Each row below holds a small network's activations on one input, seen along a few directions.
In each table, some parts of the input vary, and every possible input appears once, in random order.
A made-up example of a description, with smaller parts first: one of 2 separate values, together with either a single point or one of 11 places around a ring or (one of 4 places along a line, together with one of 8 places around a ring).
Shared parts are said once, and a part with two or three values counts as separate values.
(in the rows, 128 means zero)

A family of inputs:
r1: [165 108 139 117  94 145  86 142 119 117 145 134 129 117 100]
r2: [162 131 127 121  85 131  88 126 105 121 143 114 111 130  95]
r3: [171 108 138  88 148 141 105 143  82 118 105 124 133 129 145]
r4: [103 173  89 148  98 168 118 168 139 121 140 110 129 165 164]
r5: [147 144 122 140  73 168 139 112 146 129 127  83 116 116 144]
r6: [168 135 134  91 136 126 109 133  70 125  99 108 116 141 141]
r7: [103 147  97 148 107 185 119 183 143 116 141 130 137 148 162]
r8: [ 51 172 103 137 212  56 155  39 206 173 107 196 112  97  85]
r9: [ 75 114 109 138 236  76 171  86 239 152 106 218 114  95  75]
r10: [152 123 130 136  82 183 141 126 155 121 131 106 135 103 143]
r11: [121  79 179 135 141  87 148 146  74 114 150 113 160 140 143]
r12: [117 103 169 137 125  70 156 132  58 128 142  99 146 155 139]
Q: What is each input in this table made of?
A: one of 2 separate values, together with either a single point or one of 5 places along a line
Q: The inputs of r3 and r6 match in every part but the choice among 2 separate values. If r7 is changed in the same way as r3 into r6, which row does it become?
A: r4
Q: Which other rows does r1 become when the choice among 2 separate values takes its other values? List them by row number.
A: r2

A family of inputs:
r13: [ 98 183  89 153  94 152 146 112 167 145 123 118 112 133 138]
r14: [144  95 153 155  64 169 139 180 102 101 162  76 147 144 162]
r15: [131 104 158 103 195  53 153  42 158 157  98 167 112  77  73]
r16: [158 132 141 113  92 144 103 183  24 105 130  66 132 177 177]
r17: [206 117 141  84  81 144  60 161  25 107 127  89 122 154 125]
r18: [158 134 141 112  86 143 112 184  19 111 126  74 137 177 176]
r19: [ 74 134 100 132 198 129 133 137 184 136 121 195 139 120 129]
r20: [161 133 144 109  95 138  98 180  30 105 134  69 141 178 178]
r21: [ 73 119 148 142 202  32 174  72 156 150 127 159 136 121 101]
r22: [192  83 153 125  52 170  97 159 102  99 161  99 135 118 111]
r23: [147  96 156 151  67 163 135 177 108 101 165  80 157 145 163]
r24: [ 67 119 151 140 198  43 167  69 143 153 128 171 141 109 102]
r25: [114 109 151 119 187  37 134  61 151 155 121 178 112  96  56]
r26: [212  76 160 113  63 184 114 141 107 101 140  88 136  98 128]
r27: [ 94 182  94 148  98 159 124 108 166 142 133 124 123 121 142]
r28: [ 78 135  94 137 194 123 155 142 185 140 112 189 129 131 125]
r29: [226 110 149  73  91 158  76 142  31 111 107  78 121 136 144]
r30: [ 97 181  89 154 101 153 136 112 172 139 129 109 107 134 140]
r31: [ 77 133  94 139 201 124 145 141 190 134 118 181 123 132 127]
r32: [162 167 101 113 101 171 114  76 179 142 103 122  96  88 106]
r33: [ 80 134  97 135 203 118 141 139 196 133 121 184 134 132 128]
r34: [143 174  94 127  89 155  96  95 173 139 127 133  96 109  90]
r35: [141  95 157 148  61 175 127 177  96 103 166  90 163 132 164]
r36: [123 126 101 114 187 125 101 126 191 134 112 205 108 108  79]
r37: [100 182  92 151 104 147 132 109 179 139 132 113 117 134 140]
r38: [156 132 145 106  89 149  91 180  18 107 134  80 147 165 179]
r39: [ 71 120 145 145 193  36 189  74 145 156 119 164 131 120  99]
r40: [144  98 153 153  58 168 149 180  97 107 156  85 152 143 161]
r41: [141 120 108  99 197 141 120 106 199 137  87 194 110  87  96]
r42: [ 70 118 144 147 200  37 179  74 149 151 125 157 125 121 100]
Q: What is each input in this table made of?
A: one of 5 places along a line, together with either one of 2 separate values or one of 4 places along a line
Q: The inputs of r41 and r29 match in every part but the place on the line of 5. If r31 is changed in the same way as r41 into r29, which row does it become?
A: r16
Q: Which other rows does r30 become when the place on the line of 4 takes its other values? List them by row number.
A: r13, r27, r37

A family of inputs:
r43: [207 126 125 104  45 228  89 182  78  98 125  67 131 136 175]
r44: [126 104 155 153  75 134 129 179  77 105 171  88 156 159 155]
r45: [124 131 150 151  69 127 141 152  65 117 156  66 145 162 166]
r46: [ 52 188  76 152 180 112 151  84 226 160 112 180 109 117 112]
r47: [199 153 116 109  29 209  74 170  68 106 131  59 117 149 161]
r48: [124 131 138 129 139  82 141  53 161 152 123 142 110  92  79]
r49: [132 100 162 146  86 144 158 166  76 110 147  73 158 149 181]
r50: [ 56 159  78 155 184 122 142 115 235 148 127 202 116 116 100]
r51: [124 104 141 106 186  79 109 142  93 127 123 166 133 142 107]
r52: [199 127 121 113  37 216  63 194  80  94 146  80 127 147 150]
r53: [132 101 148  98 203  84 138 125  94 131  99 151 134 131 133]
r54: [134 102 150 124 160  96 161  67 175 144 114 151 121  80  90]
r55: [122 133 136 102 181  69 120 112  80 138 108 141 122 143 119]
r56: [127 104 142 133 144  91 132  84 172 138 136 166 121  92  67]
r57: [ 62 157  82 147 201 127 171  97 241 152 104 187 119 106 124]
Q: What is each input in this table made of?
A: one of 3 separate values, together with one of 5 places along a line
Q: Which other rows does r57 become when the place on the line of 5 takes its other values? List them by row number.
A: r43, r49, r53, r54
